A small network was shown many inputs. Here are its activations along a few directions, one row for each input.
In each table, some parts of the input vary, and every possible input appears once, in random order.
A made-up example of a description, with smaller parts first: line(6) and (point or (values(2) and ring(5)) or ring(11)).
Shared parts are said once, and a part with two or three values counts as separate values.

Other details of the inputs vary at random and push rows far along two fixed directions, the same in every table; ignore that.

Table:
r1: [303,69,199,56,-28,-202,-106,48,-66,45,176]
r2: [-134,-424,-429,-336,251,120,44,-186,-1,-401,-160]
r3: [-89,-311,-73,-79,51,101,77,-86,-39,-98,-176]
r4: [-126,-116,-653,-414,357,34,-50,-142,132,-486,69]
r5: [361,322,325,165,-111,-277,-147,138,-11,211,304]
r6: [-34,385,-128,-13,81,-84,-34,100,158,22,203]
r7: [42,559,148,154,-102,-144,-64,178,152,250,310]
r8: [-124,-238,-436,-264,241,112,45,-121,28,-370,-170]
r9: [-38,425,-195,-49,105,-115,-76,110,187,-21,268]
r10: [-101,-94,-538,-287,294,3,-21,-105,137,-339,61]
r11: [347,306,304,177,-113,-268,-138,122,-26,212,313]
r12: [352,406,309,197,-111,-272,-181,147,8,251,376]
r13: [4,310,24,88,-24,-78,-35,75,133,188,213]
r14: [-158,-30,-877,-459,497,45,-73,-146,204,-590,75]
r15: [55,491,291,288,-176,-73,-34,155,114,438,237]
r16: [15,415,7,96,-25,-80,-37,117,154,194,179]
r17: [-100,-528,535,284,-327,288,198,-50,-305,283,-537]
r18: [-60,-505,846,436,-489,266,252,7,-368,493,-592]
r19: [-35,380,-488,-271,280,-131,-131,15,267,-221,360]
r20: [-137,-101,-850,-465,482,13,-84,-155,219,-565,127]
r21: [-129,-719,-82,-177,37,238,144,-198,-189,-257,-441]
r22: [-7,374,38,79,-29,-72,-15,129,112,131,148]
r23: [-165,-141,-817,-471,449,48,-63,-155,157,-642,65]
r24: [-126,-587,542,259,-319,301,222,-45,-344,202,-573]
r25: [-148,-523,-82,-110,18,194,131,-137,-166,-247,-340]
r26: [316,384,356,164,-148,-320,-189,121,13,238,321]
r27: [-45,432,-190,-17,85,-86,-102,107,182,1,272]
r28: [-105,-264,-126,-129,59,131,26,-93,-48,-157,-138]
r29: [-82,-550,485,195,-290,252,164,-82,-288,224,-435]
r30: [-15,79,245,130,-166,17,27,49,-33,217,7]
r31: [51,589,441,353,-252,-100,-12,214,82,528,204]
r32: [-168,-659,-35,-106,-3,252,158,-172,-220,-259,-437]
r33: [-67,-299,572,320,-341,210,183,4,-260,346,-405]
r34: [-145,-53,-810,-482,461,-11,-59,-127,190,-624,122]
r35: [-103,-599,514,259,-322,283,236,-69,-328,244,-583]
r36: [-7,477,139,170,-110,-94,-48,162,108,247,232]
r37: [162,-873,469,50,-223,92,75,-167,-435,-98,-546]
r38: [322,494,288,165,-126,-340,-217,132,55,239,407]
r39: [-50,112,-44,-7,6,-2,3,60,42,-25,16]
r40: [-88,-326,-320,-203,179,125,74,-131,3,-288,-190]
r41: [325,404,-56,-16,98,-309,-207,86,100,-14,453]
r42: [4,351,-146,14,71,-70,-37,49,177,77,238]
r43: [0,486,132,174,-96,-99,-21,162,115,257,217]
r44: [-12,473,33,113,-53,-112,-55,153,135,174,250]
r45: [29,372,78,53,-61,-92,-59,108,118,172,221]
r46: [-171,-590,-27,-77,3,251,173,-139,-205,-210,-454]
r47: [7,314,36,59,-38,-73,-45,61,117,186,227]
r48: [-25,-6,73,66,-36,43,59,1,11,102,-47]
r49: [-45,156,34,82,-40,19,30,41,28,114,7]
r50: [-161,-390,-478,-279,250,163,68,-173,-4,-394,-234]
r51: [216,6,-44,-90,71,-187,-181,-37,-20,-153,157]
r52: [-85,-656,531,203,-325,261,214,-100,-336,222,-514]
r53: [-130,-701,-102,-148,57,226,152,-179,-162,-250,-443]
r54: [337,450,508,284,-257,-322,-179,158,-14,380,336]
r55: [-35,262,-475,-184,257,-74,-54,-16,229,-182,246]
Each input here is: line(5) and (values(2) or ring(9)).
Changing only the line(5) part turns r5 into r41. The same change can be made to r22. Which row results?
Answer: r46
A walk changes only the ring(9) part. It starts at r40 and steps to r53. List the rest of the walk in order.
Answer: r21, r45, r7, r39, r22, r8, r16
Change only the values(2) part in r51. List by row number the other rows that result.
Answer: r12

Table:
r56: [-188,-445,520,277,-326,318,298,12,-264,215,-534]
r57: [0,-282,-596,-433,333,49,-66,-224,103,-437,59]
r58: [82,-229,-286,-195,184,-52,4,-38,-55,-364,-98]
r59: [193,183,206,171,-58,-99,-28,119,-118,71,117]
r60: [166,169,302,122,-163,-204,-125,98,5,195,261]
r61: [21,255,-108,-71,3,-188,-112,60,85,-73,194]
r62: [-59,655,257,313,-182,-54,-49,207,197,545,433]
r63: [-333,-35,-374,-121,114,191,92,-59,72,-138,-97]
r64: [27,8,-540,-280,346,-24,-78,-89,162,-308,47]
r65: [374,573,354,286,-168,-391,-167,166,127,411,387]
r66: [158,396,-71,19,69,-203,-101,12,215,159,261]
r67: [31,-469,325,41,-195,62,17,-65,-246,-7,-272]
r68: [-202,249,119,118,-149,25,77,77,91,244,37]
r69: [-52,-56,-543,-312,290,14,-26,-130,195,-272,190]
r70: [102,-158,-207,-165,193,-41,-32,-60,4,-189,-95]
r71: [-112,-151,-696,-272,394,85,27,-179,169,-350,-24]
r72: [-92,-710,536,129,-304,256,165,-131,-311,181,-465]
r73: [43,-740,266,-4,-100,140,43,-157,-365,-177,-280]
r74: [-3,-251,176,23,-130,6,4,0,-143,-101,-253]
r75: [-166,-203,-548,-436,284,-3,-20,-146,65,-493,-80]
r76: [151,593,396,189,-190,-269,-144,193,145,444,457]
r77: [-105,-210,-664,-324,404,76,28,-132,147,-419,-77]
r78: [194,-543,316,47,-182,31,18,-105,-255,20,-204]
r79: [146,-324,169,3,-30,-49,47,-112,-104,32,-227]
r80: [-67,-522,237,-4,-112,192,174,-61,-262,-124,-483]
r81: [-190,345,-168,-26,43,-13,3,80,211,7,103]
r82: [147,-210,-533,-310,352,-113,-114,-97,48,-480,2]
r83: [-159,-317,133,15,-87,139,113,-65,-49,73,-128]
r84: [-97,349,-130,-61,35,-51,-70,58,177,-12,105]
r85: [-295,-435,456,303,-333,386,257,-11,-259,261,-591]
r86: [146,459,-9,72,41,-156,-119,151,35,-68,326]
r87: [-257,-50,-369,-146,160,187,28,-74,89,-139,-9]
r88: [-266,-108,-392,-107,176,257,139,-34,34,-255,-173]
r89: [176,156,-81,-124,73,-155,-117,-16,104,13,274]
r90: [-130,-616,452,96,-277,277,145,-127,-289,143,-497]
r91: [36,217,-173,-6,114,-113,-1,-19,208,77,158]
r92: [-48,702,267,239,-185,-124,-65,203,231,497,404]
r93: [33,235,149,122,-77,-15,47,98,27,201,16]
r94: [3,258,137,209,-123,66,15,61,77,378,202]
r95: [-136,-353,201,124,-116,216,249,-12,-156,96,-388]
r96: [36,285,-91,-32,35,-145,-127,50,18,-98,259]
r97: [-40,-141,-528,-337,316,-24,-115,-100,0,-613,15]
r98: [153,-238,-556,-301,407,-53,-123,-129,-29,-554,38]
r99: [43,-598,628,222,-333,177,71,-71,-440,113,-374]
r100: [-47,-427,326,-1,-167,115,64,-80,-210,50,-309]
r101: [3,493,-18,-27,9,-182,-114,130,179,50,213]
r102: [-188,-2,-410,-88,211,170,124,-8,69,-158,-81]
r103: [123,317,246,138,-94,-126,14,154,13,234,85]
r104: [-14,478,-202,124,116,-8,-37,118,212,196,229]
r105: [-38,-88,644,342,-385,172,164,90,-203,371,-319]
r106: [269,142,-69,-45,78,-163,-177,-13,-1,-77,372]
r107: [324,200,275,212,-78,-226,-112,38,-51,187,209]
r108: [133,448,-24,36,7,-204,-109,168,108,-36,273]
r109: [-28,743,296,232,-240,-162,-78,199,185,482,331]
Describe the family of inputs behind these rows.
Answer: line(6) and ring(9)
Changing only the ring(9) part turns r92 into r56. The same change can be made to r67. Which row results?
Answer: r108
A walk changes only the ring(9) part. It starts at r109 and steps to r84. List the rest of the walk in order.
Answer: r105, r93, r64, r66, r57, r72, r90
Change only the line(6) part in r107. List by row number the other rows that result.
Answer: r65, r66, r71, r79, r91
Change only the line(6) part in r77. List by row number the other rows that result.
Answer: r64, r70, r82, r98, r104

Table:
r110: [103,15,392,224,-184,-18,49,80,-86,257,-109]
r111: [-88,-512,-6,-69,-13,151,78,-129,-223,-261,-339]
r112: [-14,1,-123,-72,55,-7,-15,-25,-26,-194,19]
r113: [80,676,97,163,-65,-246,-157,160,166,201,442]
r114: [-6,184,-438,-220,276,-42,-66,10,123,-311,225]
r115: [49,-24,270,86,-154,-40,-3,37,-64,158,-26]
r116: [4,118,-598,-318,355,-92,-130,-92,209,-291,221]
r117: [1,-306,68,-30,-59,39,29,-41,-105,-103,-202]
r118: [-261,100,-268,-83,102,131,87,14,126,-80,-84]
r119: [-16,-445,-100,-124,117,81,61,-130,-98,-244,-285]
r120: [139,406,418,341,-256,-122,-63,164,45,499,164]
r121: [-280,-284,268,133,-208,279,207,-30,-106,226,-378]
r122: [-7,-146,211,112,-115,84,34,19,-111,77,-87]
r123: [66,158,-259,-161,172,-129,-47,4,97,-211,115]
r124: [104,164,443,273,-264,-62,6,66,-26,487,65]
r125: [-89,-773,-206,-162,140,261,136,-255,-220,-359,-482]
r126: [53,249,256,196,-122,-34,-13,128,-29,219,126]
r127: [42,-145,567,259,-347,68,15,69,-204,287,-188]
r128: [4,-34,247,145,-179,8,-12,19,-82,94,-35]
r129: [-262,81,-126,-4,29,132,96,10,89,18,-113]
r130: [-19,206,-564,-225,342,-103,-98,-4,189,-311,288]
r131: [74,91,-164,-99,146,-62,-11,10,77,-136,57]
r132: [-266,-33,-62,-24,-36,162,135,-34,70,96,-120]
r133: [-2,38,-252,-231,133,-59,-107,-53,87,-186,172]
r134: [-71,-444,64,-64,-65,112,58,-151,-152,-123,-200]
r135: [56,493,-205,-7,123,-160,-124,107,224,83,454]
r136: [53,292,-15,-16,7,-104,-107,91,40,0,180]
r137: [117,441,-2,38,29,-237,-112,100,148,88,269]
r138: [92,244,359,207,-195,-134,-32,128,-27,262,75]
r139: [91,215,221,188,-114,-17,-26,44,34,311,132]
r140: [-200,312,18,112,-76,74,49,104,159,212,29]
r141: [-34,71,-348,-178,238,-34,-68,-24,79,-268,156]
r142: [8,-73,-70,-110,40,27,-22,-8,-68,-178,-52]
r143: [-19,-272,-11,16,6,120,109,-20,-129,-94,-167]
r144: [31,80,444,237,-266,-14,-15,53,-92,297,30]
r145: [71,476,-510,-155,296,-145,-135,29,262,-169,382]
r146: [129,414,105,77,-9,-170,-100,104,169,226,292]
r147: [41,-17,-166,-41,100,56,26,-41,8,-107,-17]
r148: [-62,-862,-95,-183,85,225,135,-221,-210,-358,-542]
r149: [101,-56,536,229,-309,-48,58,33,-109,377,-83]
r150: [36,95,-267,-180,152,-91,-41,13,66,-249,87]
r151: [100,21,401,207,-218,-59,41,75,-111,234,-113]
r152: [5,94,-488,-226,302,-92,-101,-66,142,-268,128]
r153: [63,-129,209,81,-124,-28,21,3,-68,67,-129]
r154: [77,1,340,260,-207,58,34,35,-73,303,-68]
r155: [23,237,-20,0,43,-51,-76,51,83,62,249]
r156: [-4,-361,78,31,-41,108,82,-75,-173,-14,-310]
r157: [-122,-865,-145,-136,67,284,162,-200,-248,-346,-488]
r158: [97,210,-17,-33,46,-131,-56,15,147,96,213]
r159: [38,259,-82,62,43,-71,-26,101,67,51,199]
r160: [-23,-232,-6,-4,-11,70,63,-60,-47,9,-34]
r161: [70,134,185,48,-123,-115,-30,50,30,170,128]
r162: [-243,-123,163,121,-157,248,206,29,-63,136,-320]
r163: [-10,202,-498,-299,298,-125,-171,-24,155,-374,245]
r164: [20,57,-414,-205,233,-27,-56,-106,164,-173,194]
r165: [-70,-547,18,-152,-4,163,30,-144,-198,-210,-302]
r166: [51,-95,103,-11,-42,-46,-6,-29,-27,31,-50]
r167: [-25,-89,-110,-108,76,31,-5,-59,18,-86,87]
r168: [73,26,401,196,-232,-42,34,99,-128,219,-96]
r169: [34,8,-243,-110,146,-13,-11,-34,30,-142,-5]
Changing only one part turns r167 into r141. The same change can be made to r164. Which row results?
Answer: r125
Changing only one part turns r144 into r134. The same change can be made to r165. Which row results?
Answer: r133
Describe the family of inputs behind these rows.
Answer: line(6) and (point or ring(9))
List by row number the other rows that have the line(6) part in common with r123.
Answer: r112, r114, r131, r142, r143, r147, r150, r162, r169
Change only the line(6) part in r123. List by row number the other rows that result.
Answer: r137, r149, r151, r153, r166
Change only the line(6) part in r146. List by row number the other rows that result.
Answer: r110, r119, r131, r148, r158
